[129 134 157 136 105 136 137 173  71 146 161 172 134 157 123 130 133]  U
[121 185 124 195  72 191 115 174  65  94 130 121 190 100 100 130 163]  Y
[167 141 118 153 134 151 139 143 157 100 116  94 151 101 138 172 140]  W
[125 117  86 121  95 119  90 137 122  78  98 141 120 106  85 152 116]  V
present: [137 173  71] | yes
present: [173  71] | yes
present: [119 106] | no

[101 100 139 177  77  64 154 128 110 124 134 145 113 119  93 142 134 118
  96 104 124 138 127 125 141 102  93 145 136 128 145 110 182  91 129 142
 128 120 102 147 113 110 118 135 145 137 126 136  92 115 132 125 146 117
 143 146 151 105 160 142 146]  Z
[162 131  84 126 133 125 117 145 138 170 147 107 118 166 107 152  83 160
 157 113 120 125 153 145 131 160 104 202 143 144 117 128 125 153 120 142
 138 127 147 137 148 127 110 114 133 120 102 172 160 176 133 119 148 162
 147 126 122 109 162 132 110]  A
[101 100 139 177  77  64 154 128 110 124 134 145 113 119  93 142 134 118
  96 104 124 138 127 125 141 102  93 145 136 128 145 110 182  91 129 142
 128 120 102 147 113 110 118 135 145 137 126 136  92 115 132 125 146 117
 143 146 151 105 160 142 133]  M
present: [177 139 100] | no
present: [102 100] | no
present: [120 101 147] | no
present: [118 110 113] | no
present: [133 125 146 117 143] | no

[144 141 121 154 122 138 124 124 127 111 122] = E
[127 135 124 143 127 137 151 163 119 134 148] = J
[143  99 140  89 176 150 152 133 159 146 127] = L
[155 136 111 160 132 158 148 151 125 105 129] = G
[140 100 140  88 173 147 151 133 157 147 128] = D
[132 121 148  99 130 103  67  35 155 120  81] = F
[141  98 140  87 175 148 152 134 158 148 128] = B
[140 132 121 145 138 152 161 170 126 130 147] = T
[124 152 116 165  92 117 110 123 105 107 125] = N
[ 92 126 161  84 110  67  56  39 140 148  99] = P
[157 117 132 116 144 136  95  64 157 104  85] = Q
[152 134 117 152 134 153 142 142 130 111 127] = C
present: [154 122] | yes
present: [135 124 143] | yes
present: [143 141] | no
present: [122 139 124] | no
present: [160 132 158 148] | yes

[144  98 128 146 201 120 116 100 147 102 156 132  89 106 134 107 189 111
 149 141 143 102 127 115 136 136 101 117 172 150 177 140  98 154 128 127
 125  86 121  99 150 114 129  97 169  57 110 119 101 103 136 105 114 107
 119 115  75 111 113 186 156 185]  K
[137 137 141 115 136 126 144 121 116 143 109 109 116 162 104 146 142 119
 109 135 109 136 139 127 132 132 116 138 110  98 131 160 125 128 151 129
 104 134 115 120 115 129 129 140 115 116 127 118  82 122 143 146 144 105
 135 123 108 104 136 149 152 150]  R
[167 113 139  88 154 163 131 134 139 116 134 121 129 127 146 148 112 118
 148 104 129 153 122 108 104 109 127 130 110  95 115 145 101 167 142 110
 109 132 130 115 124 143 149 110 120 110 123 142  98 138 115 161 169 154
 131 132  70 130 137 134  95 174]  X
present: [105 114 107 119 115] | yes
present: [163 131 134 139] | yes

[140  84 157 172] -> Feni
[140  84 166 116] -> Mosu
[140  84 157 116] -> loz
present: [ 84 157 116] | yes
present: [140  83 157 172] | no
present: [ 84 156] | no
present: [140  84 157 172] | yes
present: [116 166] | no
present: [140  84 166] | yes
present: [140  84 156 172] | no

[135 118 124 120 134 138 117 127 137 136 118 122 112 101 123 125 171 146
 140 147] : telo
[130 131 130 144  86 124 128 112 166 148 132 117 124 139 110 113 160 140
 137 134] : Kegu
[132 133 117 108 154 158 131 106  45 117 138 165 136 113 152 142  64 106
  86 124] : bol
[128 124 114 112 155 156 124 113  53 119 143 153 137 115 147 140  83 113
  97 128] : Mak
[124 113 112 117 156 152 116 123  71 122 143 135 134 114 140 136 115 125
 115 136] : Zoraz
[130 128 116 110 155 157 127 109  48 117 141 159 137 115 150 141  73 109
  91 126] : Bif
present: [150 141] | yes
present: [114 112 155 156] | yes
present: [136 113 152 142] | yes
present: [137 115 150 141  73] | yes
present: [108 154] | yes

[112 120 133 180 116 119 132 148  82] : Bas
[152 138 171 149 140  92 152 101  89] : Tuv
[ 95 154 166 139 171  93 109 135 134] : suke
[128 133 140 146 154 105 145 102 100] : Dolob
[106 161 125 141 118 119 112 153 159] : sogu
[129 159 134  98 105  95  75 126 163] : Rog
[ 86 117 147  96 148 142 149 152  99] : lidi
[118 139 118 187 138 106 153 133 133] : pef
[130 178 193 159 156  87 124 157 144] : tati
present: [106 161 125 141] | yes
present: [133 140] | yes

[163 164  90  72 192 169] -> Vogu
[ 90 183  62 141 106  87] -> kugof
[115 170 144 100 145 176] -> Zaz
[192  61  85  99 163 118] -> sas
present: [ 62 141] | yes
present: [164  90  72 192 168] | no

[117 122 102 151 156 142 109 126 127  98 132 133 141 119 167  72 156  87
  92  89 170 134 121 122 138 112  79 134 108 129 161 116 149 134 106  99
 129 115 104 129  95  95] = mez
[116 151  77 143 141 120 111 103  98  60 117 129  87 154 168  91 177  86
  95 105 202  88 182 123 156 101 135 157 127 157 186 110 105 138 146 132
  80  94 119 147 100  80] = razat
[116 151  77 143 141 120 111 103  98  60 117 129  87 154 168  91 177  86
  95 105 202  88 182 123 138 112  79 134 108 129 161 115 149 134 106 100
 129 114 105 129  95  95] = Basa
present: [ 72 156] | yes
present: [130  87 154] | no

[162 100 106  43 106]  miler
[126 161  74 130  92]  Gita
[ 88 141 116  88 154]  koba
[101  71 188  69 103]  leke
[158 117  94  55  98]  sisod
present: [161  74 130] | yes
present: [116  88 154] | yes
present: [ 88 141] | yes
present: [ 88 154] | yes
present: [106  43] | yes
present: [117  94  55  98] | yes
present: [ 71 187] | no

[163 147 114 103] : Ketu
[163 147 111  49] : Poz
[129 136 114 131] : Futi
[134 137 114 125] : zut
present: [147 114 103] | yes
present: [134 136] | no
present: [111  49] | yes
present: [162 147 114 103] | no
present: [146 111  49] | no
present: [111 147 163] | no
present: [112  49] | no

